Each row below holds a small network's activations on one input, seen along a few directions.
Each table varies a few parts of the input and shows all the possible inputs, shuffled.
Descriptions start from the smaller parts, as in this example, which fits no table here: one of 6 places along a line, together with either a single point or one of 11 places along a line or (one of 2 separate values, together with one of 8 places around a ring).
Shared parts are said once, and a part with two or three values counts as separate values.
(in the rows, 128 means zero)

Other details of the inputs shift rows strongly along two fixed directions, in all tables alike. That doesn't count.

Rows:
R1: 116 121 126 133 112 118 117 147 118 153 105 144 128 115 159 154
R2:  85 147 118 170 161 157 133 151 131 154 171 119 133 103  72  93
R3: 125 119 128 133 104 121 121 148 120 139 102 152 134 124 178 138
R4:  91 122 143 125  74 100 125 132 112 142  61 122 136 139 160 146
R5: 131 144 127 123 124 140 140 117 133 119 144 109 144 169  94 110
R6:  97 140 149 117 111 115 118 134 128 152  99 104 140 148 102 148
R7:  29 164 153 175  90 105 146 169 106 199  95 132 165 129 111 118
R8:  41  95 110 172  53 132 138 157 103 144  70 140 145 108 117  92
R9: 100 136 101 176 128 148 140 151 104 121 163 148 125  88 112  81
R10:  82 140 119 159 150 154 132 141 131 123 157  97 128 107  44  82
R11: 169 104  90 119 139 156 133 105 130  59 169 133 112 127 127  78
R12: 172 104  90 132 158 166 117 131 127  94 186 150 103  94 130 101
R13: 106 124 107 169 107 156 147 131 124 116 160 112 130 139  71  74
R14:  91 137 144 131 123 103 108 150 105 174  63 137 134  87 161 169
R15: 189 155 136  89 195 120 102 114 127 102 167 133  96 107 145 152
R16: 150 115 161  85 110  89 131 103 138 145  76 108 142 182 162 182
R17: 205 156 142  85 191 131 119 103 143 118 172 130 121 171 141 160
R18:  48  94 119 173  43 126 177 150 131 161  86 125 163 163 119  95
R19:  92 151 127 172  92 170 166  97 208 144 181 169 156  98  91 118
R20: 132  91 125 133 101 116 144 143 139 137 109 154 146 147 189 138
R21:  98 147 116 175 139 141 141 145 110 141 170 136 132 106  90  83
R22:  99 135 113 170 134 161 142 151 131 155 175 129 136 133  79  98
R23: 117 142 126 126 133 124 122 127 116 101 134 116 115 106 101 108
R24:  87 144 150 128 127  99 111 152 115 184  63 133 135  97 150 170
R25:  99 140 146 125 105  96 113 149  94 157  64 157 141  95 180 151
R26: 159 113 102 121 153 156 121 117 135  84 176 115  96 116  87 101
R27:  34 144 141 172  72 104 142 152  96 162  79 117 156 118  90  99
R28: 116  88  90 180 106 155 172 147 140 126 175 151 140 143 133  80
R29: 153 148 169  97 131  90 108 124 124 170  89 128 131 154 177 195
R30: 129 121 154  84 139  99  86 122 111 121  47 118 117  87 158 173
R31: 201 128 143  72 169 135 130  90 157 101 157 100 122 186 122 158
R32: 214 119 118  87 167 127 112 110 135  88 153 152 113 131 188 142
R33: 196 131 135  78 164 125 107 100 141  83 146 108  93 142 136 150
R34: 127 162 190  83  79  95 122  73 207 147  73 135 156 115 145 218
R35: 166 105  97 122 139 161 123 111 128  63 171 124 102 116 121  84
R36: 167 121  99 134 168 163 124 130 135 110 195 138  99 111 109 109
R37: 106 108  85 165  98 153 157 128 123  93 153 131 132 135 105  63
R38: 118 104 103 180 114 158 175 140 138 148 175 142 148 159 105  86
R39: 152 142 161  95 128  92 109 133 130 158  86 135 124 147 189 191
R40: 117 170 185  79 140  75 101 119 121 141  79  97 132 143 132 180
R41: 203  86 123  75 150 126 124  93 151  70 139 122 110 148 171 139
R42: 156 138 172  89 132  97 134 123 144 175  95 128 152 191 175 202
R43:  40 148 146 182  70 124 154 169 115 206  93 133 170 158 118 122
R44: 199 130 128  75 163 120 118  94 142  80 141 118 104 155 143 145
R45:  89 122 103 163 139 154 133 144 124 109 142 114 115  86  62  80
R46:  38 118 128 176  58 120 143 154 107 174  79 118 155 131  87 106
R47: 152 132 106 123 158 146 118 110 112  64 174 118  98  93 100  91
R48:  99 136 154 130 105  96 118 143 113 195  76 136 144 135 150 176
R49: 121 143 171  87 148  84  90 116 121 148  63  97 124 112 131 183
R50: 116  97  97 177 111 156 176 149 146 136 172 149 141 153 119  83
R51: 147 135 122 140 133 134 139 125 125 142 150 142 141 153 132 120
R52: 141 131 151  92 150 103  86 137 113 149  65 137 123  81 184 185
R53: 111 116  95 181 110 159 148 151 121 125 168 147 127 119 124  82
R54: 213 136 126  88 180 125 118 108 143 103 162 142 108 150 165 154
R55: 160 142 123 121 158 162 129 111 139  94 190 100 115 152  76 100
R56: 183 132 133  76 169 121  94 101 113  63 131 124  95  94 143 136
R57: 131 152 169  95 161  88  90 127 123 176  80 117 127 107 158 196
R58:  80 128 145 124 111 101 109 138 104 144  48 117 129  92 134 155
R59: 171  87  95 122 137 154 150 103 148  72 184 117 112 147 125  93
R60: 211 128 119  91 171 124 116 107 136  95 161 144 109 140 179 151
R61: 110 123  98 166 106 154 158 125 124 113 157 121 141 151  76  67
R62: 159 105  96 123 148 157 118 112 127  75 175 117  95 107 100 101
Description of these inputs: one of 2 separate values, together with either a single point or (one of 5 places along a line, together with one of 6 places along a line).
Question: The inputs of R38 and R16 match in every part but the choice among 2 separate values. If R36 is changed in the same way as R38 into R16, which row does it become?
Answer: R26
Question: The inputs of R22 and R6 match in every part but the choice among 2 separate values. If R3 is changed in the same way as R22 into R6, which row does it become?
Answer: R35
Question: Which other rows does R46 become when the place on the line of 6 takes its other values? List them by row number.
Answer: R13, R16, R27, R49, R61
Question: Which other rows does R29 become when the place on the line of 5 takes its other values? List them by row number.
Answer: R3, R39, R43, R53

Rows:
R63: 138 124 127 124 131 132 130 125 129 127 133 122 129 144 123 126
R64: 138 126 125 127 131 134 133 123 141 129 137 134 132 133 130 131
R65: 135 127 126 129 129 129 126 127 129 125 138 132 123 123 133 129
R66: 135 125 126 127 132 133 132 126 140 127 137 132 129 128 132 131
R67: 135 128 127 126 126 129 128 121 131 121 134 125 123 130 125 129
R68: 135 131 123 127 135 131 124 129 120 120 131 134 125 121 133 123
R69: 127 140 133 125 136 130 119 123 130 127 136 122 123 121 113 130
R70:  99 129 129 149  98 126 140 142 127 149 115 136 140 133 130 125
R71: 127 142 133 124 140 125 122 124 125 123 133 122 128 124 115 126
R72: 140 130 126 128 127 133 131 125 134 130 140 134 129 136 130 131
R73: 135 130 124 128 130 134 121 128 124 123 133 134 121 118 131 129
R74: 133 123 127 125 130 131 131 120 138 120 131 125 127 127 124 129
R75: 133 120 126 123 134 128 126 128 124 121 131 119 122 131 125 125
R76: 135 124 125 129 133 132 131 124 138 126 136 132 128 124 133 130
R77: 133 129 125 124 126 132 121 124 125 118 128 127 121 120 124 127
R78: 132 131 124 123 132 130 123 125 121 114 127 126 125 123 126 121
R79: 133 122 124 124 135 128 124 129 123 121 128 121 120 129 124 124
R80: 129 136 133 129 143 132 124 126 136 133 136 128 127 114 121 132
R81: 134 130 124 127 135 126 127 129 123 121 133 133 125 123 135 123
R82: 137 123 124 128 137 130 129 131 126 130 136 127 125 134 132 127
R83: 139 132 127 126 132 131 133 125 130 127 138 134 132 138 133 125
R84: 135 120 124 128 137 129 127 132 123 128 136 127 123 129 132 126
R85: 134 123 123 123 135 131 120 130 120 120 126 121 122 126 124 125
R86: 134 125 124 127 134 135 123 127 131 122 129 134 125 115 131 129
R87: 137 131 129 124 129 130 133 120 130 121 134 128 131 141 125 123
R88: 125 135 133 123 139 131 122 122 136 127 132 122 126 117 114 130
R89: 132 122 125 123 131 129 126 123 134 118 128 126 124 119 124 126
R90:  91 139 134 152 108 126 132 143 122 156 115 133 139 119 118 125
R91: 134 130 127 125 131 127 131 122 127 118 132 124 127 133 128 123
R92: 132 130 125 124 132 125 127 125 124 115 129 125 124 125 127 121
R93: 135 128 124 129 130 129 124 128 127 124 135 133 121 120 132 129
R94: 136 131 127 126 133 129 132 128 129 124 137 133 129 135 135 125
R95:  96 130 131 144 100 122 141 138 123 140 109 129 143 138 126 118
R96: 136 123 121 128 138 133 120 133 119 126 130 129 122 124 130 126
R97: 101 128 130 146  95 127 140 134 127 145 114 132 142 139 120 122
R98: 133 124 128 124 128 132 132 121 140 121 133 126 128 131 124 129
R99: 127 134 131 123 144 129 122 129 123 130 133 117 123 128 112 130
R100: 136 124 128 124 127 133 133 118 140 124 132 128 131 135 122 130
R101: 134 128 127 127 134 126 129 128 124 121 136 132 127 126 136 124
R102:  96 121 129 144 104 122 137 141 119 147 104 123 139 138 125 122
R103:  94 125 129 145  96 122 136 138 122 141 109 128 137 126 123 121
R104: 135 122 122 128 138 129 124 133 122 127 132 128 121 126 132 126
R105: 133 128 125 125 127 128 124 124 128 118 131 126 120 122 125 127
R106: 147 150 184  66 142  68  92 122 120 170  49 119 129 141 187 225
R107: 132 124 125 122 130 133 123 123 131 117 125 127 124 117 124 127
R108:  97 123 130 143 103 124 138 143 122 147 106 124 140 142 125 123
R109:  97 128 130 146  96 125 139 137 127 143 112 130 139 135 122 122
R110: 132 128 127 124 131 125 128 124 125 115 132 124 126 128 128 122
R111: 131 121 128 123 130 130 128 122 136 118 131 125 126 121 125 127
R112: 136 129 126 129 129 130 129 126 131 127 138 132 125 128 133 130
R113: 133 123 124 127 134 131 126 127 134 123 132 133 125 117 132 128
R114: 140 124 124 127 134 133 130 129 129 133 138 128 130 141 130 127
R115: 131 142 133 128 144 126 125 128 125 130 137 129 128 121 122 128
R116: 136 130 126 128 134 128 131 126 127 124 136 132 128 131 136 125
R117:  99 123 128 146 105 124 139 147 121 154 110 131 141 139 133 124
R118: 133 121 126 127 133 131 128 126 136 124 135 132 127 119 133 129
Question: The inputs of R95 and R94 match in every part but one. If R98 is changed in the same way as R95 into R94, which row does it become?
Answer: R66
Question: The inputs of R88 and R80 match in every part but one. If R97 is changed in the same way as R88 into R80, which row does it become?
Answer: R72
Question: Describe the family of inputs behind these rows.
Answer: one of 2 separate values, together with one of 4 places along a line, together with either a single point or one of 6 places along a line
Question: Which other rows does R74 become when the choice among 2 separate values takes its other values? List them by row number.
Answer: R76
Question: Which other rows does R89 become when the place on the line of 4 takes its other values? List them by row number.
Answer: R79, R92, R105
Question: Start at R68 and move only the place on the line of 6, one step at a time. The first step leads to R81. Which rows follow, in order?
Answer: R101, R116, R94, R83

Rows:
R119: 197 107 115  91 167 132 116 108 133  79 153 127 104 129 158 133
R120: 118 129 128 132 126 127 120 138 116 141 114 126 127 123 125 132
R121: 125 124 134 135 115 129 141 128 146 150 129 134 140 145 134 139
R122: 111 128 133 127 120 124 120 128 126 131 108 119 127 117 114 132
R123: 114 139 137 127 116 120 129 122 127 129 116 123 134 130 118 129
R124: 120 139 133 133 122 121 129 132 118 139 122 130 134 137 129 129
R125: 129 108 117 134 104 125 137 135 128 125 116 148 130 125 161 127
R126: 123 109 121 126 101 124 131 126 124 112 105 130 129 128 144 122
R127: 105 119  65 210 133 204 172 139 135  94 240 144 128 104  46  14
R128: 110 130 131 131 133 119 119 139 115 135 113 123 125 109 127 129
R129: 126 125 133 132 115 128 137 132 133 149 127 126 137 156 129 136
R130: 112 135 136 126 118 123 124 126 127 128 112 122 131 123 118 130
R131: 189 130 126  96 181 139 105 106 143 100 163 127 102 111 133 147
R132: 113 125 130 129 132 124 123 136 121 138 111 122 130 119 124 131
R133: 115 135 135 130 128 119 133 131 123 136 118 126 137 132 128 126
R134: 120 126 136 127 110 126 138 122 142 138 120 119 137 149 118 136
R135: 112 134 131 135 127 123 120 136 123 139 118 135 126 102 133 135
R136: 122 135 134 135 117 125 138 128 138 143 127 138 140 137 136 134
R137: 113 131 133 129 130 122 127 135 122 135 115 125 134 125 127 127
R138: 117 136 137 127 112 122 134 122 134 131 118 123 136 141 120 131
R139: 107 133 134 128 122 120 116 131 120 128 111 120 123 107 117 131
R140: 118 132 134 131 123 121 137 130 130 139 121 126 138 143 130 129
R141: 191 138 129  92 180 135 105 109 130  97 164 122 103 128 133 142
R142: 188 137 128  93 184 132  97 113 123  97 161 119  94 112 133 144
R143: 121 121 134 130 121 125 141 130 137 145 123 123 139 151 127 134
R144: 130 109 115 132 105 123 132 137 115 123 113 139 127 136 157 122
R145: 123 136 133 133 117 124 134 132 125 142 125 130 136 148 131 131
R146: 117 135 132 133 123 126 128 132 130 139 120 137 135 119 134 133
Question: The inputs of R127 and R124 match in every part but one. If R135 is changed in the same way as R127 into R124, which row does it become?
Answer: R142
Question: Describe the family of inputs behind these rows.
Answer: one of 4 places along a line, together with either a single point or one of 6 places along a line
Question: Start at R146 and move only the place on the line of 4, one step at a time. The first step leads to R141. Which rows follow, in order?
Answer: R137, R130
Question: Which other rows agree with R133 in the place on the line of 4? List them by row number.
Answer: R119, R128, R132, R137, R140, R143
